These are the activations of a small neural network, seen along a few directions. Each row is one input.
In each table, some parts of the input vary, and every possible input appears once, in random order.
A made-up example of a description, with smaller parts first: one of 3 separate values, together with either a single point or one of 11 places along a line or (one of 4 places along a line, together with one of 5 places around a ring).
Shared parts are said once, and a part with two or three values counts as separate values.

Rows:
x1: [1, 15, 11, -9, 7, 16, -15, 0, -21, 2, -5, -9, -18]
x2: [-8, 3, 7, -1, 23, -30, -14, -21, 2, 20, 19, -11, -19]
x3: [-2, 10, 8, -4, 18, -7, -16, -11, -12, 8, 6, -13, -18]
x4: [27, -34, -28, 12, -44, -6, 46, -4, 13, 3, 19, -12, 45]
x5: [-12, 2, 1, 7, 22, -7, -16, 1, 11, -9, -4, 8, -12]
x6: [-17, -3, 0, 10, 26, -29, -15, -11, 21, 7, 11, 8, -14]
x7: [-2, 15, 17, -3, 3, 1, -5, 11, -10, -11, -15, 14, 4]
x8: [0, 21, 12, -20, -7, 34, -10, 10, -27, 3, -17, -3, -18]
x9: [-10, 3, 13, 3, 19, -41, -6, -10, 10, 8, 10, 8, 0]
x10: [-5, 11, 14, 2, 14, -21, -6, 1, 0, -5, -5, 9, 3]
x11: [-10, 13, 5, -9, -3, 37, -10, 23, -4, -13, -27, 18, -10]
x12: [30, -37, -37, 6, -41, 8, 39, -16, 4, 14, 29, -34, 29]
x13: [-9, 7, 4, 3, 11, 18, -15, 13, 3, -15, -15, 13, -10]
x14: [20, -46, -44, 17, -37, 10, 41, -6, 25, -1, 19, -13, 35]
x15: [-3, 21, 19, -14, -10, 18, 1, 21, -15, -9, -25, 18, 3]
- Changing only one part turns x15 into x11. The same change can be made to x10. Which row results? => x5
- Describe the family of inputs behind these rows. => one of 3 separate values, together with either a single point or one of 4 places along a line
- Change only the choice among 3 separate values in x2. List by row number the other rows that result. => x6, x9

Rows:
x16: [1, -11, -5, 8, 9, -27, 2, -16, 10, 8, 17, -7, 4]
x17: [2, -12, -7, 4, 10, -22, 0, -21, 7, 14, 23, -19, -6]
x18: [-2, -12, -8, 12, 9, -28, 4, -11, 17, 4, 15, 0, 7]
x19: [9, 2, -5, -9, -19, 33, 6, 6, -16, 0, -7, -9, 0]
x20: [9, 2, -2, -5, -19, 27, 10, 12, -11, -9, -12, 0, 9]
x21: [-37, 56, 52, -17, 58, -5, -61, 12, -20, -7, -32, 29, -53]
x22: [-4, -15, -9, 14, 8, -28, 4, -10, 22, 3, 13, 6, 9]
x23: [5, -2, -4, 2, -20, 25, 12, 19, 1, -16, -15, 11, 13]
x24: [1, -11, -6, 3, 7, -27, 1, -20, 8, 18, 21, -11, 1]
x25: [10, 3, -1, -9, -22, 28, 10, 9, -14, -3, -8, -5, 5]
x26: [5, 1, -4, -3, -19, 25, 12, 17, -4, -13, -13, 6, 11]
- Describe the family of inputs behind these rows. => either a single point or (one of 2 separate values, together with one of 5 places along a line)
- Change only the choice among 2 separate values in x23. List by row number the other rows that result. => x22

Rows:
x27: [14, -7, -7, 0, -16, 15, 16, 6, -5, -6, -6, -1, 19]
x28: [11, -1, -3, 0, -25, 11, 17, 8, -3, -8, -8, 1, 15]
x29: [-12, 11, 26, -1, 14, -23, -13, 1, 3, 3, 2, 11, -10]
x30: [0, -29, -20, 4, -10, -14, 18, -8, 23, 6, 20, -10, 17]
x31: [-13, 18, 2, -3, 17, 22, -23, 14, -3, -9, -16, 10, -21]
x32: [21, 16, 7, -30, -15, 35, -9, -22, -50, 27, 14, -56, -27]
x33: [15, -12, -13, 7, -14, 15, 17, 3, -5, -9, -3, -6, 17]
x34: [13, 9, 8, -29, 0, 5, -14, -39, -44, 41, 37, -62, -35]
x35: [-3, 6, 13, 2, 1, -29, -3, -1, 0, 3, 7, 4, 9]
x36: [-1, 12, 8, -11, -10, 13, 6, 13, -13, -3, -19, 14, 10]
x37: [4, 4, -7, -7, -16, 12, 22, 14, -3, -4, -10, 4, 14]
x38: [7, -40, -31, 20, -11, -5, 17, -22, 23, 9, 22, -14, 8]
x39: [2, 3, 9, 4, 7, -25, -4, -6, 0, 1, 9, 1, 13]
x40: [8, 10, -3, 4, -9, 11, 6, 13, -12, -10, -7, 1, 9]
x41: [-15, 9, 5, 3, 35, -9, -29, -4, 9, 0, -4, 6, -24]
x42: [2, 12, 12, 0, 1, 11, -6, 10, -10, -16, -14, 5, -5]
x43: [-15, 16, 20, -6, 19, -21, -8, 0, 2, 6, -1, 17, -13]
x44: [9, -13, -8, 8, 1, -23, 14, -14, 10, 5, 11, -7, 16]
x45: [-25, 12, 9, -4, 34, -7, -25, -3, 10, 5, -8, 14, -29]
x46: [0, 13, 17, -7, 2, 14, -7, 13, -11, -7, -17, 12, -3]
x47: [6, -19, -11, 16, 0, -19, 12, -15, 9, -2, 19, -12, 14]
x48: [6, 2, -3, 12, 8, -25, 0, -7, -2, -2, 12, -2, 8]
x49: [9, 8, 5, -4, -10, 13, 3, 10, -13, -6, -13, 8, 14]
x50: [-5, 4, 16, 7, 21, -22, -12, -4, 2, -5, 7, 1, -8]
x51: [6, -31, -23, 11, -15, -15, 18, -12, 24, 11, 18, -10, 13]
x52: [9, -31, -28, 14, -13, -8, 16, -16, 22, 8, 25, -10, 14]
x53: [-13, 21, 17, -12, 0, 15, -2, 17, -7, -1, -19, 19, -11]
x54: [-15, 16, 8, -6, 13, 21, -23, 14, -5, -7, -20, 14, -22]
x55: [-21, 17, 8, -9, 14, 22, -21, 10, -3, -8, -22, 17, -25]
x56: [1, -7, -5, -1, 3, -27, 18, -8, 10, 6, 5, -2, 15]
x57: [13, -21, -26, 6, -27, 24, 21, 6, 12, 0, 7, -7, 15]
x58: [9, -22, -21, -4, -23, 21, 22, 9, 8, -1, -2, -2, 18]
x59: [-9, 12, 0, 3, 18, 19, -24, 8, -5, -19, -15, 3, -20]
x60: [14, -33, -29, 12, -24, 26, 19, -2, 10, -3, 8, -9, 14]
x61: [-23, 12, 12, 1, 28, -9, -31, 0, 9, 0, -2, 10, -27]
x62: [-5, 15, 20, -9, -4, 13, -6, 15, -10, -4, -19, 17, -6]
x63: [-5, 8, 9, -5, 10, -29, 3, -3, 2, 8, -2, 8, 7]
x64: [-7, 8, 22, 0, 19, -21, -14, -2, 3, 0, 4, 7, -6]
x65: [4, 13, 10, -4, -20, 10, 3, 11, -11, -7, -15, 11, 8]
x66: [6, -6, -6, 7, -6, -26, 13, -6, 7, 5, 14, -2, 14]
x67: [13, -21, -20, 4, -34, 20, 19, 5, 11, -4, 2, -5, 14]
x68: [-14, 6, 1, 9, 37, -9, -27, -5, 8, -5, -1, 1, -25]
- Describe the family of inputs behind these rows. => one of 2 separate values, together with either a single point or (one of 4 places along a line, together with one of 5 places along a line)
- Changing only the choice among 2 separate values turns x55 into x45. The same change can be made to x59. Which row results? => x68
- Changing only the choice among 2 separate values turns x56 into x37. The same change can be made to x41. Which row results? => x31
- Change only the place on the line of 5 in x40. List by row number the other rows that result. => x33, x42, x59, x60
